Each row below holds a small network's activations on one input, seen along a few directions.
Each table varies a few parts of the input and shows all the possible inputs, shuffled.
Descriptions start from the smaller parts, as in this example, which fits no table here: line(4) and (point or ring(9) or (values(2) and ring(5))).
Shared parts are said once, and a part with two or three values counts as separate values.

Other details of the inputs shift rows strongly along three fixed directions, in all tables alike. That doesn't count.
These rows show it; all are for the same input, with only those details redrawn:
[  7  13   8 -15  -6  -6  26   2 -39 -10 -11  27   3]
[ -1   6   3   6   4  -1   4  11   9 -22  20  14  21]
[  1  11  15  -4   1 -38   8  -5 -39  24 -12 -17 -21]
[ -3 -11   4  16  -5   3 -13  -1  30  12  -8 -14  -1]
[ -1 -16   6  16  -7   0 -14  -4  24  28 -21 -24 -13]
[  8  16  11 -21  -9 -13  30  -1 -54  -3 -18  26  -6]
[ 12  -2   5 -18 -24  22  26  -6 -30   5 -52  32 -10]
[ -2   8   3   5   6  -9   5  10   4 -21  23  10  20]

A family of inputs:
R1: [ -2  -7   5   4   9 -11  -8  -2  -1   2  20 -23   6]
R2: [  4  -2   6  -9  -4 -12  16  -9 -41  12 -16   0  -9]
R3: [  2  15   0   6   3 -11  -4   8   1 -21  23  11  12]
R4: [  4 -17 -13 -26 -11  46  13   0  -2 -12 -30  39  -5]
R5: [-12 -16 -10   0   2  22 -16  -8  31  20 -22 -16 -18]
R6: [ -7   0   7  18   2 -22 -14  -4   9  14   7 -27  -9]
R7: [ -7 -12 -24  -4  -5  55  -4  10  40 -26   0  27  12]
R8: [ -1 -17   4  15 -11   6 -14  -6  25  29 -29 -21 -12]
R9: [ -3  -6   8   5   5 -13 -11  -3   6  18  12 -37  -2]
R10: [ -5   6   0   7   4  -3   8   2   0 -18  28   3  17]
R11: [ -9   0  -1  20   2 -14  -9  -5  12  13  16 -33  -3]
R12: [  8  17  -4   7   9  -2  -3   8   6 -23  30  15  15]
R13: [  7   7  -1  12   6  -9 -15  -2  12   6  12  -9  -2]
R14: [-12  13 -13  -7  18   1   1   7   4 -23  26   4   7]
R15: [  8  -4  -4   3 -15  26  -3   1  18  -9 -17  26   7]
R16: [ -2   4   1   3   6  -4  10   6   2 -16  27   3  21]
R17: [ -3 -15 -18 -13  -4  48   0  11  35 -22  -1  27  15]
R18: [ -4  13   0  10   3  -6   4   7   2 -24  24   9  14]
R19: [ 13  10   6  -5   7 -30   0  -8 -37  19  -7  -6 -17]
R20: [ 13 -17  -4   9 -12  20 -19  -8  31  34 -36 -11 -14]
R21: [ -2  11   1   1   5  -2   7   3  -8 -20  32  -5  14]
R22: [-11  10   1 -17  11 -31  -3  -6 -33  22   8 -24 -29]
R23: [  6   4   8  -8  -4 -13  17  -3 -41   0 -17  15  -7]
R24: [  6 -20   2  12  -8   0 -21  -6  22  24 -23 -13 -12]
R25: [ 15  -5   1 -14 -23  21  10  -4 -13   9 -47  29  -7]
R26: [-11  -5  -9  -5  19  -7 -11  -1  12  -1  12 -13  -4]
R27: [ -2   7   2  -1   6   1   6   4  -4 -23  34   0  19]
R28: [-12   2  -6  -9  18 -14  -8   1   8   4  14 -21  -6]
Question: Changing only one part turns R7 into R17. The same change can be made to R21. Which row results?
Answer: R9
Question: What do these inputs look like to the network?
Answer: line(4) and (values(2) or line(5))
Question: Change only the line(4) part in R14. List by row number the other rows that result.
Answer: R5, R26, R28
Question: Change only the line(5) part in R27. List by row number the other rows that result.
Answer: R6, R10, R13, R15
Question: List by row number the other rows that have the line(4) part in common with R19.
Answer: R1, R2, R4, R23, R24, R26

A family of inputs:
R29: [  1  14  10 -10  -1 -31  13  -4 -38   8  -9   1 -11]
R30: [ -6 -10  -1  -7  -9   3  -3  -5  -1  19 -19 -14 -18]
R31: [ -7   5  10   4  16 -39  -6  -2 -14  12  31 -37   0]
R32: [  0  -3   3  -7  -7  14  14  -2  -8   0 -17   6   2]
R33: [  0 -10  -4  16  -3  21 -12  -2  34   1   7 -18   7]
R34: [ -4 -11   2   6  -7   1  -1  -6   7  20 -24 -11 -12]
R35: [  3  -4  -7  -9   2   3  -5  -8  -5  23 -28  -6 -22]
R36: [ -8   9  -3  -7  12  -8   1   8  -4 -20  30   3   7]
R37: [  4 -13   3   5  -9  -1  -9  -8   2  19 -25 -10 -12]
R38: [  5   2  -1  -1  -5  18   9  11  15 -23   0  33  20]
R39: [  7  -3   1  13  -8   4 -15  -4  18  21 -12 -14 -10]
R40: [  2   1  -1 -25 -12  11  18  -5 -34   6 -28  18 -17]
R41: [  5 -12  -2  12  -1  14 -14   9  36  -9   6   6  16]
R42: [ 0 -7 -7 14 -3 25 -7  0 36 -9 14 -7 15]
R43: [ -3 -18  -3  16   0  11 -12   1  33   0   5  -7   9]
R44: [ -1   9  -7 -17   5  17  13   8  -9 -32  12  33  12]
R45: [ -3  12  -1 -11  15 -20   0   0 -20   0  13  -5  -9]
R46: [  8   3   8 -23  -7   4  26  -6 -48   0 -21  16  -3]
R47: [  0   8 -10 -14   7  10   9   5  -5 -20   8  25   9]
R48: [  5  11  -5  -1  -3  16  17   5 -13 -32  12  32  18]
R49: [  6  19   7  -6  -2 -23   8  -7 -42   6  -3   1 -12]
R50: [ -2  -3  -4   2  -3  21  12   8  11 -26   1  27  20]
R51: [ -3  12   4   3   9 -18   4   8  -5 -19  20   7  14]
R52: [  0 -15  -1   8  -4   6  -5  -4   8   9 -13  -6  -3]
R53: [ -3 -11   3   1  -7   8   1  -6   8  20 -21 -16  -7]
R54: [ -6  16   5  20  16 -43 -20   0   4   5  43 -34   1]
R55: [  6   3  -8 -18   0   6   8  -6 -18   9 -23  14 -13]
R56: [ -6  13  12  12  17 -49 -13   6  -3  11  27 -31  -5]
R57: [  0   8   3   1   8 -16   2   6  -4 -21  26  10  18]
R58: [ -3  -8  -2  -8  -4   5  -4  -9  -4  24 -26 -10 -24]
R59: [  4 -12   0  11  -3   7 -14   5  32   2   1   0   8]
R60: [  8  -4  -1  13  -9  12 -14  -1  21  12 -10  -5  -4]
R61: [ 2 -7 -5 12 -8 17 -4 -5 16  3 -7  0 -1]
R62: [ -9   8  -3  -7   9  -9   3  10  -5 -21  29   0  10]
Question: What do these inputs look like to the network?
Answer: values(2) and (line(5) or (values(3) and line(4)))
Question: Changing only the values(2) part turns R39 into R60. The same change can be made to R34. Which row results?
Answer: R50
Question: A walk changes only the line(4) part. It starts at R39 and steps to R54. List the rest of the walk in order.
Answer: R61, R42
Question: A walk changes only the line(4) part. It starts at R38 and steps to R29. List the rest of the walk in order.
Answer: R34, R53
